Each row below holds a small network's activations on one input, seen along a few directions.
In each table, some parts of the input vary, and every possible input appears once, in random order.
A made-up example of a description, with smaller parts first: one of 3 separate values, together with either a single point or one of 11 places around a ring or (one of 6 places along a line, together with one of 8 places around a ring).
Shared parts are said once, and a part with two or three values counts as separate values.
(in the rows, 128 means zero)

Other details of the inputs vary at random and push rows far along three fixed directions, the same in every table; ignore that.

Table:
x1: [172 130  60  98 139 196  88  98 133 142  95 168 125 159 242]
x2: [131 147 145 150 123 177 113 136 132 135 131 117 138 145 164]
x3: [143 118 132 121 144 176 156 149 161 112 124 138 146 135 129]
x4: [124  99  83  99 108  70  79 146 116 155 118 117 123  91  99]
x5: [ 99 115 155 132 121 144 144 143 109 158 167 124 184 115  98]
x6: [131  95  77  47 133  50 101 157  99 159  91 149 112 111  90]
x7: [149 133 154 168 144 224 178 119 207  80 138 114 152 131 139]
x8: [142 145 136 175 108 224 117  87 187 119 138 104 142 133 196]
x9: [173 130  74 102 163 182 138 124 148 124 100 176 139 174 210]
x10: [ 66 168 234 172 143 152 202 142  69 120 184 122 157 168  87]
x11: [121 118 128 125 110  71 100 141 140 134 126  91 108  99  70]
x12: [111 118  81 117 113  61  83 111  90 132 116 132 100 126 130]
x13: [138 162 170 199 119 230 136 107 179 102 149  95 144 140 170]
x14: [116 136 109 161  90  81  76 116 140 117 127  93  97 106 107]
x15: [ 93  96 139  89 132 143 133 159  64 195 163 148 198 113 119]
x16: [135 132 158 177 110 228 157 114 211 105 154  85 160 126 151]
x17: [119 155 175 162 133  89 165 138 170  82 127 109 105 112  27]
x18: [167 113  60 101 141 191  86  88 130 145 102 161 128 154 248]
x19: [119  91 115  98 144 164 157 142 111 145 143 156 179 116 132]
x20: [133 157 132 157 111  84  75 121 145 119 105 104  80 114 104]
x21: [155 134 106 159 102 223 101  95 193 123 126 104 131 137 215]
x22: [ 93 169 229 165 139 155 202 167 106 143 176 119 187 142  54]
x23: [137 107  95  68 128  50  66 158  94 182  95 144 118 107  95]
x24: [122 128  95 106 127  67  83 119  87 134 108 128  84 133 127]
x25: [121 120  97 111 126  65  90 119  85 139 102 122  82 129 132]
x26: [159 116 190  99 100 115 199 159 110 117 170 160 172 112 134]
x27: [175 102  82  88 153 197 125 133 169 134  98 167 154 139 188]
x28: [169 149 165 140  61  41 105 138 122 112 135 123  88  90 132]
x29: [101 134 166 186  97  89 134 132 166  95 157  74 125  99  39]
x30: [151 152 204 159  92  48 193 126 138  54 157 124  86 100  91]
x31: [147 122 158  68 102  91 148 148  24 166 167 190 160 138 196]
x32: [150 135 106 119 118  76  84 149 155 133  97 112 106 115  95]
x33: [119 125 114  65 175 107 156 152  42 180 127 195 161 161 137]
x34: [134 125  71 129 109  70  66  92 119 115 100 138  86 122 136]
x35: [108 102 154 110 143 145 184 157 107 144 148 123 157 126  95]
x36: [ 77 117 143  98 124 133 123 148  30 204 172 147 180 122 132]
x37: [ 90 127 196 136 131 151 171 164  98 154 181 103 177 130  76]
x38: [173 126  64  89 119  67  49 136 156 149  67 136  98 108 122]
x39: [154 116  90 109 117  79  69 148 158 137  86 117  91 107 112]
x40: [135 142 131 166 136  87 132  96 178  63 109 106  69 119  88]
x41: [164 129  90 123 149 198 102 103 136 133 107 165 128 165 232]
x42: [161  95  77  99 129  84  99 127 164 122  76 132  90 100 108]
x43: [110 139 167 116 130 147 150 152 106 159 146 117 176 122 100]
x44: [136 140 123 184 127 220 140  83 170  93 138 131 127 141 202]
x45: [161 144 125 133 155 173 160 146 171 111 115 151 151 141 129]
x46: [182 126  97 132 141 213 143 131 220  99 100 143 135 144 180]
x47: [136 101  90  66 123  53  64 151  92 183 104 136 120 102  93]
x48: [144 148  70  94 133  49  76 132  85 148  79 156  81 148 139]
x49: [121 134 132 152 129 177 132  91 129 110 140 125 132 140 176]
x50: [116 132 199 183 130 194 176 143 155 118 157  89 165 115 104]
x51: [174 118  64 102 121 201  65 103 146 169 106 143 138 138 240]
x52: [117 148 160 184  97  98 126 108 197  87 136  63 103  86  52]
x53: [101 127 145 145 132  67 153 113 133  88 129 103  83 118  67]
x54: [ 95 139 174 140 144 145 153 136  73 134 154 135 142 163 132]
x55: [ 89  98 144  80 169 127 176 144  36 171 150 164 171 142 129]
x56: [121 137 157 190 130  94 162 105 180  54 121  85  63 120  72]
x57: [135 166 124 132 120  69  84 143  94 155 109 131 109 132  99]
x58: [ 95 133 174 143 142 148 156 122  68 138 154 128 146 148 131]
x59: [103 154 182 165 109  84 141 149 157 104 144  75 108 103  28]
x60: [175 131  67 102 125 197  66 114 142 166  96 149 141 143 240]
x61: [135 139 133 169 136  85 137 111 182  65 103 111  60 130  90]
x62: [ 66 113 206 155 131 158 222 154 108 117 193 115 192 127  53]
x63: [147 129  95 149 132  81 114 102 178  70  97 109  58 122 107]
x64: [135 100  76  50 136  52  96 153  98 160  85 156 117 104  89]
x65: [121 150 137 141 137 173 138 117 112 117 143 129 131 155 165]
x66: [124  89  87  89 122  58 106 131 126 135 107 146 126  99  77]
x67: [ 83 100 113  85 139 127 125 140  21 182 154 166 164 145 164]
x68: [133 103  69  95 125  68  98  97 142 107  93 131  81 120 128]
x69: [134 167 166 195 115 228 143 117 183 103 146  91 140 146 174]
x70: [107 117 120 123 129  60 130 103 122 105 120 124  92 111  82]
x71: [181  77  48  71 142 194 112 124 174 148  97 157 145 134 212]
x72: [129 161 133 178 121  87 103  90 155  77 116  99  62 123 101]
x73: [125 111  63 100  96  66  47 129  97 168 103 127  95 103 138]
x74: [177 170 104 168 142 206 126  98 175 102 103 151 117 170 213]
x75: [139 118 109 167 145 210 165  97 187  80 136 132 128 139 195]
x76: [158  84  60  93 139 196 127 128 168 133 115 153 159 125 198]
x77: [ 78  92 125  83 154 123 167 145  39 161 165 166 187 145 131]
x78: [ 54 148 228 170 136 157 206 125  67 122 200 103 157 153  91]
x79: [ 85 116 169  97 174 133 185 152  42 159 159 172 172 154 115]
x80: [ 54 129 212 168 151 153 230 128  82 109 195 128 168 130  77]
x81: [136 168 131 154 111  81  78 121 149 122 103 109  83 118 102]
x82: [182 157 198 177  62  70 149 139 196  68 150  96  92  79  94]
x83: [151 141  94  97 125  67  90 161 127 159  96 131 114 122  98]
x84: [148 184 165 202 120 222 150 127 183 108 138 107 141 162 167]
x85: [111 115 120  63 172 117 151 144  51 175 130 191 166 157 143]
x86: [108 147 179 171 108  97 141 124 165 105 147  72 108  91  37]
x87: [ 91 117 143  72 168 128 170 148  38 164 148 171 175 146 125]
x88: [169 156 114 163 118 218 101 118 193 122 111 122 127 153 210]
x89: [135 147 151 175 152 215 188 109 186  68 139 118 132 153 168]
x90: [155 100  73  86 125  81  96 118 160 122  85 131  94  98 102]
x91: [ 93 100 169  97 136 147 156 178  56 193 166 125 194 130 105]
x92: [158  81  44  72 114  73  78 118 166 129  74 135  91 101 124]
x93: [135 145 112 165  96  93  72 106 176 107 107  77  62 104 120]
x94: [ 93  87 103  73 159 116 147 134  43 172 148 183 183 139 148]
x95: [ 94 105 119  90 120 130  96 145  35 204 153 157 191 132 153]
x96: [ 99 157 174 139 148 141 156 126  78 138 150 146 149 162 129]
x97: [128 140 125 157 101  85  82 122 142 121 110  82  78 111 109]
x98: [103 127 137 119 116  63  88 145  62 174 124 112 116 109  92]
x99: [184 121  72  90 153 188 135 145 171 136  97 168 155 156 189]
x100: [ 76 111 144  90 136 135 143 128  30 176 167 147 169 154 149]
x101: [117 163 159 180 136  84 158 117 180  54 119 103  66 127  66]
x102: [169 109  92 130 129 217 141  99 219 102 112 130 143 123 181]
x103: [117 147 157 183 131  94 156  87 184  54 128  92  69 113  70]
x104: [ 96 137 174 138 122 155 131 142  86 154 165 109 159 144 126]
x105: [141 118 107 122 124  84 121 132 172  94 105 107  92 107  74]
Description of these inputs: one of 5 places around a ring, together with either a single point or (one of 2 separate values, together with one of 10 places along a line).
Question: Changing only the place on the ring of 5 turns x72 into x47. The same change can be made to x49. Which row results?
Answer: x52
Question: Changing only the place on the ring of 5 turns x32 into x46. The same change can be made to x16. Which row results?
Answer: x92
Question: Changing only the place on the ring of 5 turns x86 into x90. The same change can be made to x39. Which row results?
Answer: x3
Question: Change only the choice among 2 separate values in x56. List by row number the other rows that result.
Answer: x55
Question: A walk changes only the place on the line of 10. It starts at x14 and steps to x73. List the rest of the walk in order.
Answer: x21, x93, x97, x104, x69, x2, x88, x84
Question: A walk changes only the place on the ring of 5. It starts at x71 and steps to x53. List the rest of the walk in order.
Answer: x78, x93, x11
Question: A walk changes only the place on the ring of 5. It starts at x30 and steps to x26. List the rest of the walk in order.
Answer: x82, x28, x31
Question: Change only the choice among 2 separate values in x93. List by row number the other rows that result.
Answer: x51

Table:
x106: [147 140 121 143 125 156 117 123 156 122 119 123 125 134 153]
x107: [120 104 107  78 148 114 130 148  89 163 122 155 150 132 121]
x108: [131 142 136 137 121 104 122 129 130 121 124 123 112 125 115]
x109: [130 137 136 138 115 103 121 124 128 120 129 120 112 121 119]
x110: [129 136 138 137 125 114 131 135 142 120 125 117 119 121  99]
x111: [123 118 115 122 131 106 125 128 140 121 118 121 117 117  98]
x112: [122 119 137  95 137 124 142 150  89 156 139 150 155 133 127]
x113: [114 142 160 160 114 120 138 124 134 113 145 105 121 119 103]
x114: [122 134 150 145 135 119 160 130 147  99 132 122 120 125  91]
x115: [158 123 109 125 123 146 121 122 159 117 117 134 124 125 161]
x116: [134 140 139 156 122 171 129 120 156 120 135 113 135 131 147]
x117: [ 99 129 156 122 133 131 147 134  72 149 155 138 151 142 131]
x118: [123 143 135 143 127 107 122 121 123 116 124 123 106 133 117]
x119: [164 121  58 102 132 135  69 113 140 144  86 146 107 138 191]
x120: [117 132 124 138 118 101 109 115 118 124 126 117 106 124 121]
x121: [127 117 131 117 127 144 137 135 118 141 140 133 149 127 139]
x122: [128 121 127 126 129 104 140 125 139 109 124 127 115 119 105]
x123: [128 131 106 132 122 110  93 115 130 130 112 119 104 126 131]
x124: [134 129 153 150 136 227 166 130 157 126 153 125 175 143 168]
x125: [113 103 121  93 139 123 142 139  92 151 137 147 154 127 123]
Question: Changing only one part turns x113 into x125. The same change can be made to x116. Which row results?
Answer: x111
Question: What do these inputs look like to the network?
Answer: one of 4 places along a line, together with one of 5 places around a ring
Question: A walk changes only the place on the ring of 5. It starts at x112 and steps to x110. List the rest of the walk in order.
Answer: x124, x121, x115
